These are the activations of a small neural network, seen along a few directions. Each row is one input.
In each table, some parts of the input vary, and every possible input appears once, in random order.
Descriptions start from the smaller parts, as in this example, which fits no table here: one of 6 places along a line, together with either a single point or one of 9 places along a line or (one of 3 separate values, together with one of 5 places around a ring).
Shared parts are said once, and a part with two or three values counts as separate values.

Other details of the inputs shift rows strongly along two fixed directions, in all tables alike. That doesn't count.

Table:
R1: [ 54 -20 -30 -74 -28 -13  11 -49 -22 -32   5]
R2: [ 35 -18  -7 -44  12  33 -37 -38  -5 -82  13]
R3: [ 61  29 -15 -35 -31  18  51 -46 -46  -2 -65]
R4: [ -8  27  25  61  22  -6  31  40 -21  57 -36]
R5: [-49 -35  22   9  11 -44 -11  52  49  27  47]
R6: [  3 -53  -5 -78   5  14 -74 -29  44 -79  66]
R7: [-77 -11   5  59  42  -4 -48  34  50  -9  52]
R8: [-16  29  20  60   2 -19  29   4  -8  54 -51]
R9: [-26  29  31  89  11 -10  33  38  -1  69 -31]
R10: [-77 -15  -4  21  22  -1 -69  33  62  -2  84]
R11: [ 60  34  -1 -36 -25  29  62 -31 -50   4 -71]
R12: [-33  32  21 111  11 -20  26  30  -4  78 -36]
R13: [ 33 -18 -20 -52  -3  49 -40 -27 -11 -61  20]
R14: [ 57   9   1 -35 -10  20  40   0 -47  -1 -44]
R15: [ 70 -23  -6 -93 -21 -19   2 -70 -27 -52 -24]
R16: [-40 -57  -2  -6 -29 -31 -21  48  67   5  83]
R17: [ -1  23   3  59 -11  -1  37  15 -22  50 -40]
R18: [-38 -21  -4   5  -1 -22   6  55  34  32  50]
R19: [ 79  41 -10 -53 -19   0  38 -70 -77 -13 -81]
R20: [-22 -67  -4 -11  -7 -59 -46  10  51 -10  88]
R21: [ 12  56  20  23 -10   7  54  -5 -39  43 -78]
R22: [  28  -55  -18 -121  -51  -33  -27  -40   45  -67   53]
R23: [ 27  43  29  15  -4   8  50 -17 -40  31 -88]
R24: [-28   3 -11  -8  20  11 -34  -4  24 -47  32]
R25: [-42  44  -9  77  38  36   9  19 -15  16 -20]
R26: [-47 -38   7 -20  -5 -44 -18  52  58  10  71]
R27: [-30  43  -6  90  39  44   6  21 -34  18 -30]
R28: [ 56  -5 -29 -97  -6  58 -24 -59 -24 -78   3]
R29: [ 14  12 -10  34  -4 -12  23   1 -34  33 -26]
R30: [-55 -17   7  51  31  13 -59  32  40   7  56]
Each input here is: one of 5 places around a ring, together with either one of 2 separate values or one of 4 places along a line.
Question: Changing only the place on the ring of 5 turns R21 into R9. The same change can be made to R10. Which row results?
Answer: R30
Question: Which other rows agree with R1 in the place on the ring of 5? List them by row number.
Answer: R3, R11, R18, R25, R28

Table:
R31: [-29 -26  36 -47   8   4 -28  31  59 -31  37]
R32: [-82  15  17 113  22 -48   3  48  38  87  18]
R33: [ 21 -27   5 -35 -10 -25  -5 -19  -5 -21  -5]
R34: [ 24  43  -1  22  -1  24  56  -6 -43  37 -59]
R35: [-14 -35 -10 -30 -30 -12  -6  17  28   2  50]
R36: [-68  30  -2  70  46   7 -30  33   4  39  22]
R37: [-17 -11   1  16   4 -15  10  46   9  10  32]
R38: [ 35 -15   7 -35  -7 -27  -1 -17  -6 -32   3]
R39: [  7  52  -3  50  16  50  14 -25 -47  -9 -62]
R40: [-11 -11  -1  41  18  28 -29   5  13 -14  19]
R41: [ 35  50  11  28 -14  -2  32 -23 -43  34 -80]
R42: [ 27 -20  -4 -38  -7 -23   1 -32   6 -16 -12]
R43: [ 27 -21 -17 -51 -15   6  18 -12   0 -16  -2]
R44: [ 22 -26  -8 -49 -15   5  13   1 -15 -21  -2]
R45: [ 36  19  10 -16 -18  -5  24 -44 -35   9 -47]
R46: [ 15   9   0   7  26  37 -27 -13 -22  -7  -2]
R47: [  3 -20 -14 -31 -34 -12  -7  20  33  -2  43]
R48: [-31  -6 -26 -15  12   7 -39 -10  28 -47  47]
Question: What do these inputs look like to the network?
Answer: either a single point or one of 5 places around a ring or (one of 2 separate values, together with one of 6 places along a line)

Table:
R49: [-12 -52  48 -35  15 -38 -36  25  54   2  42]
R50: [-31 -57  14 -63 -47 -66   1  23  67  24  52]
R51: [-85  32   0 121  24 -28 -45  12  17  52  30]
R52: [  60   66  -26   -8   13   41   26  -37 -107    6  -65]
R53: [-35  30  21  80  31  34 -42 -16 -12  22 -35]
R54: [ 50  -2  16 -13  30  27  11 -30 -58 -49 -68]
R55: [ -2  30  12   9  24  42 -29 -40   1 -27 -34]
R56: [-16  11   3 -23  17  23 -50 -39  50 -51  19]
R57: [  4 -43 -37 -47 -14 -45  15 -20  25 -49  28]
R58: [ -9  18  -4 -39 -15  20 -37 -37  36 -43   5]
R59: [ -9 -28  40 -63 -26 -39  -6  31  60   2  33]
R60: [ 78 -44 -42 -77 -62  11  28 -51 -11 -37   5]
R61: [-11 -59  32 -19   3 -60 -47  22  35   9  60]
R62: [  46   18  -26 -117  -30   49   15  -19  -33  -58  -13]
R63: [-21  19 -34  -3   7   3  24  10 -16  34  10]
R64: [ 10  56 -26  25  -5  15  24 -69 -37  18 -70]
R65: [ 28   0   8  23  32  -9   3 -15 -46 -27 -32]
R66: [-45  -5 -14 -46   5  26 -15  47  40 -18  66]
R67: [ 46  -1 -13  36 -22  10   7  -4 -33  15  -6]
R68: [  7 -29 -10 -31  -4  -1 -66 -60  11 -52  32]
R69: [ 79  -4   9  -8  -2  67  24 -21 -47 -17 -51]
R70: [ -5  68  -1  18  53  63  31  31 -43  22 -38]
R71: [-105   -9   -9   49  -12  -30  -43   12   80   29   66]
R72: [-34 -31  12 -11  26 -18 -15  29  64 -55  54]
R73: [ 12  -9  11  83  18  49   2  31 -35  38 -34]
R74: [-90  40  35 119  31 -16  32  75  28  47  -3]
R75: [ 14  -7 -38 -89 -26  22  13 -17 -15 -28  19]
R76: [ -9  36   6  35  -8  -7  65   2 -32  16 -59]
R77: [-18  32  36  14 -25 -33  37  37  12  72 -50]
R78: [-27   2  -7 -33 -35   3 -41 -32  49 -35  23]
R79: [  7 -26  -1  67   3   8 -14  23  -8  26  18]
R80: [-45 -26   0 -17 -23 -37  -5  35  62 -36  47]
R81: [ 32  33  -9  49  23 -15  29 -21 -65   4 -66]
R82: [ 32 -21  44 -83  -2 -19   6 -12  25 -27   7]
R83: [ 32 -36  -3 -59 -46  22   0  12  40 -44  45]
R84: [-54 -47  12  55   7   9 -17  69  80  18  90]
R85: [-75  34  -1 111  58  11 -13  67 -22  76  15]
R86: [-15  50 -35  38  18  10  25  11 -55  46 -14]
R87: [ 51 -51 -36 -35 -42 -18  -1 -18   4 -22  51]
R88: [-50  38   5  57  57  43  -2  62 -16  37  -3]
R89: [-34 -37 -14 -17  35  18 -59  43   9 -17  66]
R90: [-52  36  10 119 -24  21  48  82   6  95 -34]
R91: [ 53  37  11   6   0 -44  50 -31 -57  57 -78]
R92: [ -1 -52  -3 -63 -34 -77   0 -11  45  19  42]
R93: [-23  23  28  72  52   5  15  28  -7   4 -38]
R94: [  78   72  -24   -9   -6   24   27 -114  -88  -15 -101]
R95: [ 48 -44 -22 -61 -65  21  30 -10   8 -25  18]
R96: [  86  -31    4 -105  -33  -42  -12  -57  -25  -39   -9]
R97: [ 75  12  47 -19  24  13  18 -37 -68  12 -97]
R98: [-15 -42 -28   7   3 -71 -11  -1  29 -28  55]
Question: What do these inputs look like to the network?
Answer: one of 5 separate values, together with one of 10 places around a ring
Question: Changing only the choice among 5 separate values turns R52 into R81. The same change can be made to R89. Which row results?
Answer: R54
Question: Changing only the choice among 5 separate values turns R76 into R71. The same change can be made to R57. Which row results?
Answer: R64
Question: Which other rows does R96 become when the place on the ring of 10 takes its other values? List them by row number.
Answer: R49, R50, R59, R61, R77, R82, R91, R92, R97
Question: Which other rows does R93 become when the choice among 5 separate values takes its other values? List them by row number.
Answer: R49, R55, R69, R88

Table:
R99: [ 0 11 10  2  4 20 -2 -8 -6  3 -3]
R100: [ 43  31  -2 -31   1  18  11 -31 -39 -31 -45]
R101: [-13 -39  -4 -49 -18 -23 -17  19  38  -3  53]
R102: [-16  22  22  79   7 -13  31  27  -8  56 -30]
R103: [-10 -49  -3 -40  -8 -30 -15  21  32  -9  59]
R104: [ 23   8  -6  -8   3  28   7 -21 -17  -6 -12]
R105: [ 53  17   2 -51   4  31  16 -46 -39 -46 -66]
R106: [ 66  27   8 -46   2  43  21 -52 -50 -28 -60]
R107: [ -1  39   4  21  -6  -1  39  -1 -25  42 -51]
R108: [-15 -32 -14 -15  -5  -9 -36  20  36 -21  68]
R109: [ 11 -39 -17 -39  -2   8 -26 -11  27 -30  46]
R110: [-35 -30 -15 -12  -7 -24 -39  18  46 -25  76]
R111: [ -2  34  15  55  -4  -2  27  16  -9  54 -44]
R112: [  4 -46   2 -33 -12 -25  -8  14  18 -14  46]
R113: [ 28  15 -14 -13  -3  29  17 -27 -38 -19 -44]
R114: [ 17 -11   5  -9 -11 -19  19 -11  -5  -9  -6]
R115: [  8   9  -1 -14 -22 -10  14  -9   2  10 -17]
R116: [-32 -57  -4 -14  -8 -48 -15  27  44 -10  72]
R117: [-17 -39 -11 -52 -19 -33 -14  10  40 -11  53]
R118: [-34  35   2  70  13  16  18  16 -21  36 -34]
R119: [ 12  23   2  -4  17   2   0  -7 -10 -18 -23]
R120: [-53  23  10  88  17  12   5  42   0  52  -7]
R121: [-25 -36   8 -18  15 -11 -38  13  53 -18  59]
R122: [ 26 -18   8 -15 -10 -10  14  -4  -5  -6  -2]
R123: [  5   4  14  -2  17  17  -2   3  -5 -10 -24]
R124: [ 30  -8   2 -21  -3  -3 -26 -39 -30  -3 -18]
R125: [-35 -51 -22  -8  -1 -13 -35  19  46 -24  60]
R126: [ -8 -28 -20 -29  -3  -4 -23 -13  30 -29  48]
R127: [-39 -38   0 -18  15 -25 -41   9  66 -26  69]
R128: [ -7  28   7  43  -8 -13  23   8  -3  39 -36]
R129: [ 14   5   2 -22   1  17   3 -18 -17 -26 -30]
R130: [  6  27   0   3  -1   7   3  -8 -20 -11 -16]
R131: [ -2  12   7   4   0   7 -11  10  -4  -4   9]
R132: [ 47  21  -2 -48  -7  27  14 -56 -36 -38 -36]
R133: [-54  24   4  68  21 -26  25  46   2  73  -8]
R134: [ -1  22  15  23  23   7  -3  15  -5   6 -14]
R135: [ 12 -11  -3 -15  -2 -17 -30 -37 -16  -6  -6]
R136: [ 27 -14   6 -12 -23 -11   6  -6  10  -5  -1]
R137: [-49  17   3  86  20  13   5  41   1  51  -7]
R138: [ 81  18  -1 -72 -34  24  31 -51 -43 -21 -62]
R139: [ 37  24   2 -29   5  24  15 -44 -31 -22 -43]
R140: [ 13   5   9 -10   4  24   0  -4 -15 -11 -26]
R141: [-24 -29 -22 -15  -5 -19 -35  14  37 -27  64]
R142: [-38  24  18 100  12 -26  31  32   0  64 -24]
R143: [-11 -31 -24 -19  -2 -17 -34  10  33 -31  58]
R144: [ 16   0  -1 -26  -3  -5  17   6 -14  15 -10]
R145: [-49  22  -6  88  31  -1   7  25   6  51  -1]
R146: [-54  30  20  89  18  14   7  43  -5  54 -17]
R147: [ 70  32   5 -48  -3  36  16 -39 -56 -36 -57]
R148: [-39   2   7  32  -5 -18   7  36  24  52  13]
R149: [-11  24  -2  64  19  26  16  20 -25  38 -39]
R150: [-36 -31  -2 -13  -9 -11 -29  12  35 -26  48]
R151: [ -4 -27  -9 -32 -12  -5 -34   7  27 -33  61]
R152: [ 34  12 -12  -8   3  20   1  -9 -25 -12 -13]
R153: [ 18 -39 -11 -66 -14 -25   1 -10  10 -30  28]
R154: [ 48   1   0 -29 -28  -7  22 -33 -14 -19 -34]
R155: [ 24  24  -5 -12   1  25  16 -40 -29 -13 -29]
R156: [-60  30  13 101  26   9   6  38   6  68   3]
Question: What do these inputs look like to the network?
Answer: one of 2 separate values, together with either a single point or one of 10 places around a ring or (one of 3 separate values, together with one of 6 places along a line)
Question: Changing only the choice among 2 separate values turns R120 into R118. The same change can be made to R104. Which row results?
Answer: R126
Question: Changing only the choice among 2 separate values turns R114 into R122. The same change can be made to R129. Which row results?
Answer: R140
Question: Which other rows does R128 become when the place on the ring of 10 takes its other values? List them by row number.
Answer: R107, R114, R115, R116, R117, R133, R142, R153, R154
Question: Which other rows does R105 become when the choice among 2 separate values takes its other values? List them by row number.
Answer: R123
Question: Which other rows does R103 become when the place on the ring of 10 takes its other values? List them by row number.
Answer: R101, R102, R111, R112, R122, R136, R138, R144, R148
